Look-ups in named tables: a row name and a column name give one cell, copied from the table.

Kif
cols = Fel, Vef, Mavit, Pil
Fumufa: [90, 178, 61, 86]
Zigumul: [107, 196, 112, 97]
Seneren: [133, 174, 90, 125]
Dusalo: [138, 152, 70, 87]
Solika: [102, 158, 61, 81]
Fal: [128, 174, 96, 130]
Zal: [108, 195, 108, 90]
Mizolup: [90, 179, 62, 89]
Noramip: [97, 157, 60, 86]
Nukef: [144, 175, 76, 118]
Porep: [141, 170, 78, 119]
Vav: [99, 157, 62, 84]

Fel of Noramip = 97
Fel of Fumufa = 90
Mavit of Vav = 62
Pil of Seneren = 125
Vef of Nukef = 175
Fel of Fal = 128
Fel of Porep = 141
Mavit of Seneren = 90
Fel of Mizolup = 90
Fel of Zal = 108
Vef of Seneren = 174
Mavit of Zal = 108
Pil of Zal = 90
Pil of Nukef = 118

Riva.tsv
	Vakika	Mak	Nozo	Fopose	Ludir	Lur	Dopif	Tedano	Luzogan	Matut
Zitik	224	167	90	136	123	60	132	118	114	144
Muvu	183	88	145	183	127	79	162	113	133	72
Dif	93	130	161	108	123	162	122	154	129	157
Ruti	179	131	170	139	56	111	177	127	136	144
Fise	126	104	174	165	109	141	178	52	54	147

Dopif of Fise is 178
Fopose of Muvu is 183
Lur of Zitik is 60
Matut of Ruti is 144
Fopose of Fise is 165
Luzogan of Muvu is 133
Tedano of Ruti is 127
Mak of Zitik is 167
Mak of Muvu is 88
Matut of Muvu is 72
Dopif of Dif is 122
Lur of Muvu is 79
Tedano of Muvu is 113
Which row has the largest Nozo? Fise

Bome:
cols = Gaka, Bagifug, Kur, Mur, Tipo
Nud: [40, 44, 26, 41, 72]
Tarama: [27, 38, 14, 36, -4]
Nakamu: [12, 37, 30, 18, 51]
Megezev: [34, 42, 35, 24, -59]
Naf: [29, 19, 66, 13, 78]
Tegaka: [10, -9, 30, 31, 21]
Muf: [6, 35, -6, 19, 83]
Bok: [31, 20, 39, 18, -46]
Nekame: [24, 55, 27, 38, 86]

Kur of Tegaka: 30
Tipo of Muf: 83
Mur of Megezev: 24
Mur of Tarama: 36
Tipo of Nud: 72
Gaka of Bok: 31
Tipo of Nekame: 86
Bagifug of Nud: 44
Kur of Nud: 26
Gaka of Naf: 29
Kur of Megezev: 35
Bagifug of Bok: 20
Gaka of Megezev: 34

Fafor:
         Numibu    Pel  Nazapir
Vugup     0.419  0.716    0.358
Nonu      0.545  0.627    0.371
Zuta      0.817  0.485    0.311
Nakoput   0.513  0.693    0.275
Natoso    0.516  0.263    0.604
Sigipi    0.593  0.227    0.651
Tun       0.103  0.191    0.869
Lal       0.245  0.219    0.763
Ful       0.470  0.507    0.246
Lif       0.532  0.681    0.350
Futenaz   0.887  0.396    0.274
Zorelub   0.640  0.738    0.322
Ket       0.589  0.374    0.515

What is the Numibu of Nonu in Fafor?
0.545
What is the Pel of Natoso in Fafor?
0.263
What is the Numibu of Nakoput in Fafor?
0.513
What is the Nazapir of Vugup in Fafor?
0.358
What is the Nazapir of Ful in Fafor?
0.246
What is the Pel of Tun in Fafor?
0.191
What is the Nazapir of Lif in Fafor?
0.350
What is the Pel of Zorelub in Fafor?
0.738
What is the Numibu of Lal in Fafor?
0.245
Which row has the largest Numibu? Futenaz

Vuk =
cols = Moval, Tuk, Lirif, Fivapet, Faba, Vakegeg, Raf
Dur: [113, 84, 122, 63, 117, 141, 129]
Muli: [145, 174, 178, 76, 161, 249, 132]
Lokif: [65, 170, 55, 191, 154, 219, 84]
Mal: [119, 78, 149, 164, 149, 131, 119]
Bofozu: [72, 167, 105, 32, 112, 213, 44]
Tiresu: [164, 71, 87, 195, 114, 148, 47]
Rapuzen: [145, 111, 113, 142, 160, 154, 74]
Kagug: [212, 194, 184, 204, 115, 249, 137]

Mal, Lirif -> 149
Tiresu, Tuk -> 71
Bofozu, Vakegeg -> 213
Kagug, Tuk -> 194
Muli, Raf -> 132
Mal, Fivapet -> 164
Kagug, Moval -> 212
Kagug, Vakegeg -> 249

Mamigo:
	Muzav	Rol	Kosulo	Rebisel	Dof	Lazel	Gede	Ruv
Tuv	79972	49993	39476	65191	39514	54101	27601	19358
Toge	58303	37248	56425	28624	47562	68363	69830	55649
Fen	52277	77134	44349	63184	32035	47042	49450	73183
Kuvubod	40295	38463	57518	45829	39965	55415	79920	26216
Delodok	58993	40901	54557	49177	53521	30971	30343	54156
Sigasa	68117	26458	47725	33077	67400	48249	54337	51164
Guzugam	40523	78783	56798	63760	45440	58402	35776	64981
Nugodo	69218	64050	56077	29840	41347	53287	20455	74138
Mil	62786	38472	30338	65726	60761	59753	67055	47805
Zelasep	57656	39083	22326	75329	52632	69532	49841	30074
Vegog	53893	68927	67981	40617	58136	47402	55238	71202
Bik	69986	57661	49602	34364	42989	67464	48070	24411
Rok	64581	41758	70853	36752	48773	25486	30121	65214

What is the Rol of Mil in Mamigo?
38472
What is the Gede of Kuvubod in Mamigo?
79920
What is the Rebisel of Vegog in Mamigo?
40617
What is the Kosulo of Mil in Mamigo?
30338
What is the Muzav of Toge in Mamigo?
58303
What is the Dof of Delodok in Mamigo?
53521
What is the Gede of Rok in Mamigo?
30121
What is the Lazel of Sigasa in Mamigo?
48249
What is the Muzav of Fen in Mamigo?
52277
What is the Ruv of Nugodo in Mamigo?
74138
What is the Rebisel of Mil in Mamigo?
65726
What is the Lazel of Toge in Mamigo?
68363
What is the Ruv of Rok in Mamigo?
65214
What is the Rol of Kuvubod in Mamigo?
38463
What is the Ruv of Mil in Mamigo?
47805
What is the Rebisel of Kuvubod in Mamigo?
45829

